These are the activations of a small neural network, seen along a few directions. Each row is one input.
Each table varies a few parts of the input and shows all the possible inputs, shuffled.
Descriptions start from the smaller parts, as in this example, which fits no table here: values(3) and (point or ring(11) or (line(6) and ring(8))).
Shared parts are said once, and a part with two or three values counts as separate values.

Other details of the inputs vary at random and push rows far along two fixed directions, the same in every table; ignore that.

Rows:
r1: [-40  -6  12  33  12 -26  20  25   3  24 -22   7  57  41   7 -29]
r2: [ 49  -6 -29   7   7 -22  19 -41  -2 -18 -22  37  -2   5 -33   1]
r3: [-32  37  21 -11  -4  47  17  10  16  38  21 -35 -14 -25  34  37]
r4: [ 46 -21 -11 -29   3  11 -29 -17 -41 -23  55 -15 -47 -49  35  14]
r5: [ 48 -27   3 -38  -1  15 -32 -22 -35 -24  50 -21 -42 -50  32   6]
r6: [ 81 -41 -17  12   4 -43  -1 -42 -30 -29   1  27 -10  12 -21  -9]
r7: [ 40 -37   2  15 -10 -25 -10 -33 -29 -31  -8  32  26  10 -15 -29]
r8: [-60  24  14 -22   5  27  21  44  15  33  44 -46   4 -16  40 -12]
r9: [-62   6  39 -29 -22  22 -27  49  31   4  12 -35 -54  -6  13  31]
r10: [-37  34  12  -8   3  52   3  15  10  38  14 -32 -10 -27  37  41]
r11: [ 31 -27   2  15 -30 -41 -15  -6   8 -40 -25  41 -44  39 -56  22]
r12: [ 21  23  -6 -31 -16  40 -31 -17 -21 -27  36 -12 -25 -62  17  -8]
r13: [ 41 -33 -20   5   1 -19 -10 -30 -16 -29  -8  25  23  10 -34 -26]
r14: [-79   3  22  28   1 -34   6  63  49  28 -57  -2   4  76 -29  16]
r15: [ 42 -28  -3  24 -13 -33   8 -32 -28 -28   3  36  16  14 -14 -26]
r16: [ 15  -5 -20 -28  -5  29 -23  -7 -30 -24  59 -12 -28 -50  23   1]
r17: [ 32  16 -20  21  -5 -17   9 -21  -5 -19 -18  28  17  11 -30 -25]
r18: [-35  33 -11  30  16 -11  17  26  19  22 -42   5  51  34 -13 -26]
r19: [-25  11  16  26  12   4  19   1  32  44 -55  -1  49  38 -17  13]
r20: [-34  16 -15  17  31 -15  32  17  30  34 -49   7  38  33 -11  -2]
r21: [-41  26   8 -37  13  38   8  17  21  27  13 -34  -9 -37  34  10]
Each input here is: values(3) and (point or line(6)).
Changing only the values(3) part turns r19 into r10. The same change can be made to r9. Which row results? -> r14
Which other rows does r1 become when the line(6) part takes its other values? List them by row number. -> r4, r10, r16, r18, r20
List by row number the other rows that have the values(3) part in common with r6. -> r2, r3, r8, r11, r15, r17

Rows:
r22: [-14   6  -2  25   7 -19  17   8  18  17 -39  15  28  38 -23  -3]
r23: [-23   8   4  18  15 -18  23  15  25  26 -41   4  31  38 -14  -4]
r24: [ 69 -19 -19  -2 -17  -7 -22 -47 -26 -47   3  34 -25 -15 -30   3]
r25: [ 60 -20 -21   3 -14 -12 -18 -44 -21 -42  -2  34 -17  -7 -34   2]
r26: [-26   1   5  25   8 -24  16  20  22  16 -38  10  35  44 -20 -12]
r27: [-15   3  13 -22  -7  22  -8  12  -4   2  36 -25 -28 -27  30   9]
r28: [-30  15  14 -29  -8  28  -5  22   0   6  43 -32 -30 -33  35   8]
r29: [-26   7   1  18  16 -19  24  15  25  26 -38   3  31  38 -16  -4]
r30: [-26  21   7 -28   0  36  -3  17   5  12  33 -32 -31 -37  36  19]
r31: [-23  -4   2  18  12 -26  16  16  20  16 -35   7  31  40 -18 -12]
r32: [-36  23  16 -18  -2  33  -1  22   8  21  23 -33 -19 -25  35  19]
r33: [ 53 -22 -19   1 -15  -9 -21 -37 -24 -44   5  31 -23 -12 -24   1]
r34: [-25  -7  10  26   9 -29  18  20  18  23 -35   6  35  49 -15 -11]
r35: [-29  -2  11  23   9 -21  15  21  21  21 -34   4  34  41 -12  -8]
r36: [ 45 -21 -16   5  -7 -16 -19 -29 -20 -34  -5  26 -15   0 -23   2]
r37: [ -5  22  -5 -25  10  43   8  -4 -18  15  45 -29   7 -52  50  -6]
r38: [-25   9  15 -20  -7  26 -11  18  -1   7  30 -24 -22 -27  31  12]
r39: [ 67 -28 -19   4 -13 -11 -21 -48 -25 -43  -1  34 -20  -8 -31   5]
r40: [-17  -9   5  23   8 -24  13   9  16  13 -35  10  30  40 -18 -10]
r41: [-23  12  14 -21  -7  30 -10  15   2  10  27 -26 -22 -27  27  15]
r42: [-15  31  -1 -23  11  41  11   2 -10  22  44 -35   8 -53  55 -10]
r43: [-17   7   6 -25  -4  24 -11  13  -2  -1  31 -23 -28 -31  28   9]
r44: [-15   7   9 -23  -4  19 -11  16  -5   0  33 -26 -30 -26  29  10]
r45: [-38  19  19 -20  -4  32  -6  25   8  18  25 -36 -18 -23  33  14]
r46: [-25  27  12 -28  -7  39  -3  16   4  11  33 -29 -29 -39  35  16]
r47: [ 65 -22 -20   0  -9 -14 -19 -43 -21 -39  -6  32 -18  -7 -30   2]
r48: [-26  -5  12  23   9 -25  18  22  20  22 -30   2  32  44 -11  -9]
r49: [-21  20   6 -21  -1  29  -5  14   3  10  24 -26 -26 -28  28  18]
r50: [-28   0   5  20  13 -23  15  23  23  20 -35   4  32  41 -13  -9]
r51: [-28  10   2  23  10 -15  23  15  25  23 -38   6  31  39 -17  -5]
r52: [-16   1  -4  22  26 -18  33  10   1  30 -19  -1  68  30   5 -38]
r53: [ 65 -24 -18   2 -16 -14 -21 -44 -27 -48   0  38 -20 -10 -29  -1]
r54: [-30  -1   5  20  12 -23  14  23  21  22 -36   4  31  41 -14 -10]
r55: [-14   2   1  23   6 -20  13  11  20  12 -37  12  30  39 -25  -8]
r56: [ 67 -25 -24   2 -10 -13 -23 -44 -25 -42  -2  35 -22  -8 -32   6]
r57: [-28  12   3  25   9 -15  19  16  23  23 -40   5  30  40 -17  -3]
r58: [-20  -6   3  21  11 -29  16  20  17  18 -32   6  28  44 -16 -11]
r59: [ 60 -16 -22   1  -7  -7 -16 -40 -20 -35   1  29 -23 -13 -23  12]
r60: [-20   7  19 -23  -7  22  -5  17  -1   8  33 -28 -23 -25  33   8]
r61: [ 53 -21 -18   2 -16 -10 -23 -36 -26 -42   5  33 -23 -11 -24   3]
r62: [-26  -4   9  26   9 -25  13  16  18  18 -40   6  35  46 -17  -9]
r63: [-17   9   9 -22  -9  23  -7  15  -3  -1  36 -23 -29 -28  27   6]
r64: [ 60 -23 -15   2 -13  -6 -22 -40 -22 -38   3  28 -20 -11 -24   9]
r65: [-14  13   8 -21  -5  32  -5   5   0   7  29 -23 -27 -33  28  18]
r66: [ 53 -21 -18  -1 -15 -11 -20 -38 -24 -44   7  31 -21 -12 -25   1]
r67: [-28   1   8  23   8 -24  19  25  21  19 -30   4  31  44 -14 -12]
r68: [-20  -4   7  20  13 -31  21  20  20  20 -37   5  32  47 -16 -15]
r69: [-26  -3   6  20  13 -27  18  25  21  21 -31   1  30  44 -12 -10]
r70: [-23  14   8 -27  -2  27  -6  15   5   8  28 -28 -23 -29  25  11]
r71: [ 65 -21 -22   5 -16 -11 -23 -44 -25 -44  -1  37 -21  -8 -34   4]
r72: [ 59 -30 -16   4 -12 -17 -19 -44 -25 -42   0  34 -16  -6 -28   2]
r73: [ -5  17  -3 -23  10  37   4  -1 -17  13  40 -27  12 -44  43 -13]
r74: [ 67 -32 -22   0 -10 -22 -18 -43 -28 -45   6  33 -23  -6 -29   0]
r75: [ 56 -16 -18   2 -15  -6 -23 -39 -24 -42   1  28 -23 -11 -27   6]
r76: [-22   7  -1  26  28 -23  36  13   8  35 -23  -5  70  32   7 -43]
r77: [-25  20  14 -24  -5  38  -5  16   4  13  34 -31 -27 -37  37  22]
r78: [-27   2   3  18  14 -19  18  19  25  23 -38   1  31  40 -17  -9]
r79: [-27  26  10 -24  -7  38  -4  18   5  10  35 -29 -29 -37  34  20]
r80: [-27  15  14 -32  -4  31  -9  21   1   7  36 -32 -29 -37  38  10]
r81: [ -7  17  -1 -19   9  29   3   0 -17  10  42 -26  10 -46  46 -20]
r82: [-18   3  -5  21  26 -14  30   8   3  29 -24   1  70  27   4 -37]
r83: [-34   4  12  22   9 -26  24  27  25  25 -36   1  36  48 -13 -16]
r84: [ 62 -30 -14   8 -13 -20 -20 -40 -29 -41   2  31 -19  -1 -26   3]
r85: [-27   4   4  20  13 -19  14  20  23  22 -40   0  30  41 -17  -6]
r86: [-26  18  11 -29  -3  34 -10  22   5  10  35 -34 -28 -36  34  16]
r87: [ 67 -30 -15   3 -15 -15 -22 -46 -28 -45   0  36 -19  -9 -27   1]
r88: [-30  16  15 -26 -10  29  -8  25  -1   7  42 -31 -31 -32  36  10]
r89: [-30   2   8  24   7 -25  17  24  19  18 -32   2  29  45 -14 -12]
r90: [-15   5  -2  22   8 -20  21   5  20  15 -38  13  29  37 -24  -5]
r91: [ 58 -29 -13   0 -13 -15 -17 -39 -27 -39  10  27 -22  -9 -21   2]
r92: [ 54 -20 -17   3 -16 -10 -24 -37 -27 -45   4  30 -23 -10 -24   3]
r93: [ 47 -14 -20   6  -4 -11 -11 -33 -15 -25  -8  29 -14  -3 -24   9]
r94: [-15  10  11 -25  -7  29  -9   8   0   4  31 -25 -24 -32  25  13]
r95: [-17  26   2 -25  10  40   5   6 -10  19  46 -38   8 -51  53 -16]
r96: [-25  17  19 -30  -7  37  -8  16   3  11  34 -34 -26 -36  36  14]
r97: [-19   4   7  24  11 -20  23   9  23  25 -44   8  36  42 -18  -4]
r98: [-36  22  16 -19  -2  34   0  22   8  23  25 -31 -18 -26  35  19]
r99: [-26  19  13 -27  -5  37  -2  13   3  14  35 -32 -27 -38  36  20]
r100: [ 62 -31 -21   3  -8 -21 -16 -38 -25 -42   2  31 -21  -2 -26  -1]
r101: [-16   0   0  22   7 -20  14   9  20  12 -38  11  29  39 -25 -10]
Describe the family of inputs behind these rows. -> line(4) and (values(2) or (values(3) and line(6)))
Changing only the line(4) part turns r39 into r40. The same change can be made to r70. Which row results? -> r31
Changing only the line(4) part turns r89 into r92. The same change can be made to r44. Which row results? -> r36
Start at r75 and move only the line(6) part, one step at a time. The first step leads to r71. Which rows follow, in order? -> r55, r101, r25, r24
Which other rows does r77 become when the values(3) part takes its other values? List them by row number. -> r59, r79
Which other rows does r73 become when the values(2) part takes its other values? List them by row number. -> r95
